These are the activations of a small neural network, seen along a few directions. Each row is one input.
In each table, some parts of the input vary, and every possible input appears once, in random order.
Descriptions start from the smaller parts, as in this example, which fits no table here: one of 3 separate values, together with either a single point or one of 11 places along a line or (one of 4 places along a line, together with one of 8 places around a ring).
Shared parts are said once, and a part with two or three values counts as separate values.
In the rows, zero is written as 128.

Other details of the inputs vary at random and push rows far along two fixed directions, the same in every table; ignore that.

Table:
row 1: [108 128 155 155 135  78 103 114 143 105 138 109]
row 2: [147 136 114 132 121 141 108 138 181 134 141 160]
row 3: [ 79 151 185 112 133  97 198 137  89 133 100 104]
row 4: [ 81 143 166 111 143 116 192 129  47 119  97  79]
row 5: [144 111 102 115 130 156 114 128 127 137 135 144]
row 6: [131 100 117 150 147 101  79  92 121 116 136 110]
row 7: [131 119 115 150 140 118  86 110 123 102 143 104]
row 8: [151 144 104 100 117 180 150 164 111 146 121 156]
row 9: [ 99 155 172 121 114 109 191 152 104 125 107 118]
row 10: [103 126 156 147 137  98 130 124  68 109 117  95]
row 11: [142  95 113 182 125  81  39  91 202  97 168 130]
row 12: [116 125 130 152 142  94  89 106 103 101 127  90]
row 13: [149 154 113  80 101 188 202 172 159 177 112 180]
row 14: [136 117 131 127 118 128 123 120 168 135 146 147]
row 15: [ 90 149 175 119 135 116 186 144  42 108  98  85]
row 16: [100 134 175 144 121  86 142 123 116 105 132 109]
row 17: [139  76 107 170 146 101  37  79 147 109 159 116]
row 18: [158  96  91 171 142 104  25  92 158 105 158 124]
row 19: [174 141  80  89  99 199 163 164 197 183 128 197]
row 20: [163 131  91 108 118 176 124 142 200 162 138 184]
row 21: [ 99 146 147 105 137 125 177 132  64 135  93  96]
row 22: [178 137  76  78 115 224 158 163 146 172 123 177]
Description of these inputs: one of 2 separate values, together with either one of 5 places along a line or one of 6 places around a ring.
Changing only the choice among 2 separate values turns row 11 into row 19. The same change can be made to row 15. Which row results?
Answer: row 22
A walk changes only the place on the ring of 6. It starts at row 21 and steps to row 6. List the rest of the walk in order.
Answer: row 17, row 5, row 22, row 4
Change only the place on the line of 5 in row 16. List by row number the other rows that result.
Answer: row 1, row 2, row 9, row 11
Change only the place on the ring of 6 in row 15. List by row number the other rows that result.
Answer: row 7, row 8, row 10, row 12, row 18
